Look-ups in named tables: a row name and a column name give one cell, copied from the table.

gorage:
            tob     kud    dape
visaz    -53961  -57067  -18459
serupan  -86443  -32040  -54919
fimimop  -16605  -53370   10669
vetasuf    3952  -20238  -12212
dafinov  -63211  -62222  -61846
ganava     3539  -37833  -39973
kivo     -68283  -56480  -71150
fizu     -72665  -27850  -31306
nus      -63954   50085  -72780
rov      -41395   56118  -72451
golop    -10452   -1835  -55070
ris      -62276  -74394  -78708

What is the tob of dafinov in gorage? -63211
What is the kud of fizu in gorage? -27850
What is the kud of kivo in gorage? -56480
What is the tob of fimimop in gorage? -16605
What is the tob of fizu in gorage? -72665
What is the tob of golop in gorage? -10452
What is the tob of serupan in gorage? -86443
What is the kud of serupan in gorage? -32040
What is the dape of rov in gorage? -72451

somiru =
,gikepuv,muzofil,ruzuvo
kididuv,206,146,53
mig,217,164,22
dif,166,166,34
gobagi,240,136,66
mivo,209,160,48
kizet,232,139,62
fav,181,145,48
neku,122,100,31
vogas,146,124,40

ruzuvo of gobagi: 66
muzofil of mivo: 160
gikepuv of kizet: 232
ruzuvo of kididuv: 53
gikepuv of vogas: 146
ruzuvo of dif: 34
gikepuv of neku: 122
ruzuvo of kizet: 62
ruzuvo of vogas: 40
gikepuv of dif: 166
muzofil of gobagi: 136
muzofil of kididuv: 146
ruzuvo of mig: 22
muzofil of mig: 164
muzofil of vogas: 124
gikepuv of mivo: 209
ruzuvo of neku: 31

zavaz:
,tafi,mero,det,gelez,vatuvob
mipuzub,92,100,111,122,133
kub,88,54,70,175,95
murun,212,210,181,74,76
dos,170,192,172,73,109
sabekos,175,157,139,106,85

mero of murun = 210
tafi of murun = 212
vatuvob of mipuzub = 133
det of kub = 70
mero of sabekos = 157
tafi of mipuzub = 92
gelez of mipuzub = 122
gelez of sabekos = 106
tafi of kub = 88
Which row has the largest mero? murun

zaz =
	lom	dag	bonozir	ketenaz	taz	bamusi
vil	197	178	133	192	115	124
bip	196	161	146	195	126	136
vademas	189	248	58	164	43	49
muteri	117	125	129	117	134	132
rupire	183	240	57	159	43	49
mubafip	115	191	61	97	67	63
megome	104	71	204	122	218	212
gub	134	139	129	133	130	130

lom of vademas: 189
bonozir of rupire: 57
ketenaz of megome: 122
bonozir of vil: 133
ketenaz of muteri: 117
taz of vademas: 43
bamusi of mubafip: 63
Row with the largest bamusi: megome

konufup =
|  | fop | big | bofa |
|---|---|---|---|
| bim | -47 | -619 | -510 |
| rep | -529 | 669 | 471 |
| bame | 123 | 841 | 873 |
| zinuf | 19 | -145 | -27 |
| romigus | -430 | -815 | -807 |
| beb | 87 | 263 | 460 |
| foduru | -710 | -206 | -545 |

foduru, bofa: -545
beb, big: 263
bame, big: 841
zinuf, bofa: -27
beb, bofa: 460
rep, fop: -529
bim, fop: -47
beb, fop: 87
bame, bofa: 873
bim, big: -619
bame, fop: 123
zinuf, fop: 19
romigus, big: -815
romigus, bofa: -807
foduru, fop: -710
foduru, big: -206
zinuf, big: -145
rep, big: 669
bim, bofa: -510

ziteget
         tuda  kuf  gazo  divemi
lobitag    32   28    30     135
baz        31   49    78      57
liso      109  111   110      81
zukapi     32   49    77      54
kosude     98  123   152      33
ligamov   195  174   143     137
vakased    92   94    95      88
lamodam    86   89    91      84
rorok      69   95   129      40
zab        37   30    28     146

tuda of lamodam = 86
kuf of kosude = 123
gazo of baz = 78
gazo of ligamov = 143
gazo of liso = 110
gazo of kosude = 152
gazo of zukapi = 77
tuda of vakased = 92
divemi of lobitag = 135
kuf of zukapi = 49
divemi of liso = 81
divemi of rorok = 40
divemi of zab = 146
kuf of rorok = 95
gazo of zab = 28
divemi of kosude = 33
kuf of ligamov = 174
kuf of vakased = 94
tuda of baz = 31
kuf of baz = 49
Which row has the largest tuda? ligamov

Table kodu
	soref	labo	bis	luk	tekatu
viga	-0.1	-0.4	-0.1	-0.3	-0.2
vun	-0.2	-0.5	-0.7	-0.3	-0.2
das	-0.8	-0.1	-0.2	-0.3	-0.1
gini	0.1	0.0	0.5	-0.3	0.3
mav	-0.2	-0.6	-0.8	-0.3	-0.2

What is the labo of viga in kodu?
-0.4
What is the soref of das in kodu?
-0.8
What is the soref of gini in kodu?
0.1
What is the labo of gini in kodu?
0.0
What is the tekatu of gini in kodu?
0.3
What is the soref of mav in kodu?
-0.2
What is the labo of vun in kodu?
-0.5

zeme =
,tivufe,pade,seluzos
kabobof,-1344,-5353,-2309
rolap,-1947,6695,-1556
gagavu,-522,5437,-3053
modipim,-644,-1376,-2173
nok,-1731,-4837,-453
feg,517,2895,-2891

kabobof, pade => -5353
rolap, pade => 6695
rolap, tivufe => -1947
gagavu, seluzos => -3053
feg, pade => 2895
nok, tivufe => -1731
feg, seluzos => -2891
rolap, seluzos => -1556
nok, seluzos => -453
kabobof, tivufe => -1344
feg, tivufe => 517
gagavu, tivufe => -522

dal =
	seni	zosug	runetu	vad	zubiduf	funas	ridirab	nitir
nevimug	31.580	39.897	54.058	58.007	50.552	65.802	38.915	51.375
kez	71.029	20.170	56.356	48.215	57.045	45.781	48.335	48.548
tuk	53.723	62.955	10.281	43.376	64.353	60.452	32.973	43.674
vonanav	48.286	74.317	20.631	38.830	28.481	20.162	59.709	60.780
nadu	73.726	31.392	33.569	38.508	51.326	48.474	72.785	54.293
tis	80.047	41.507	52.975	68.457	23.301	20.810	24.469	29.895
fen	69.788	42.627	27.028	8.338	79.723	25.830	25.379	39.004
fonam	68.921	35.635	24.316	82.700	21.948	53.836	23.178	86.570
sofe	25.124	58.087	60.750	66.047	57.574	29.727	63.585	41.359
rus	54.331	72.781	57.683	47.140	23.034	50.327	19.807	30.787
mefaru	60.551	48.195	50.272	45.246	32.593	70.217	40.331	19.004
vune	35.895	36.821	28.720	59.999	53.411	65.358	75.790	51.141

ridirab of fonam = 23.178
zosug of vonanav = 74.317
ridirab of rus = 19.807
runetu of vonanav = 20.631
vad of nadu = 38.508
funas of rus = 50.327
nitir of rus = 30.787
funas of fonam = 53.836
runetu of vune = 28.720
zubiduf of kez = 57.045
nitir of vune = 51.141
runetu of kez = 56.356
nitir of tis = 29.895
seni of rus = 54.331
seni of tuk = 53.723
zubiduf of nadu = 51.326
Row with the largest zosug: vonanav

ves
|  | zuner | bup | sige | fidete | pakem | fisele | kap | rin | fif |
|---|---|---|---|---|---|---|---|---|---|
| topo | 120 | 158 | 154 | 134 | 213 | 115 | 167 | 169 | 116 |
| suset | 151 | 170 | 127 | 76 | 175 | 140 | 146 | 175 | 128 |
| mibulep | 73 | 34 | 220 | 179 | 119 | 147 | 93 | 82 | 131 |
| rire | 202 | 250 | 51 | 29 | 205 | 98 | 171 | 226 | 137 |
| zada | 178 | 201 | 59 | 94 | 155 | 117 | 193 | 167 | 163 |
| fugazo | 101 | 82 | 170 | 125 | 112 | 179 | 108 | 111 | 135 |

What is the rin of rire in ves? 226
What is the fisele of zada in ves? 117
What is the rin of topo in ves? 169
What is the zuner of topo in ves? 120
What is the pakem of rire in ves? 205
What is the sige of mibulep in ves? 220
What is the sige of topo in ves? 154
What is the pakem of topo in ves? 213
What is the bup of mibulep in ves? 34
What is the pakem of mibulep in ves? 119
What is the sige of suset in ves? 127

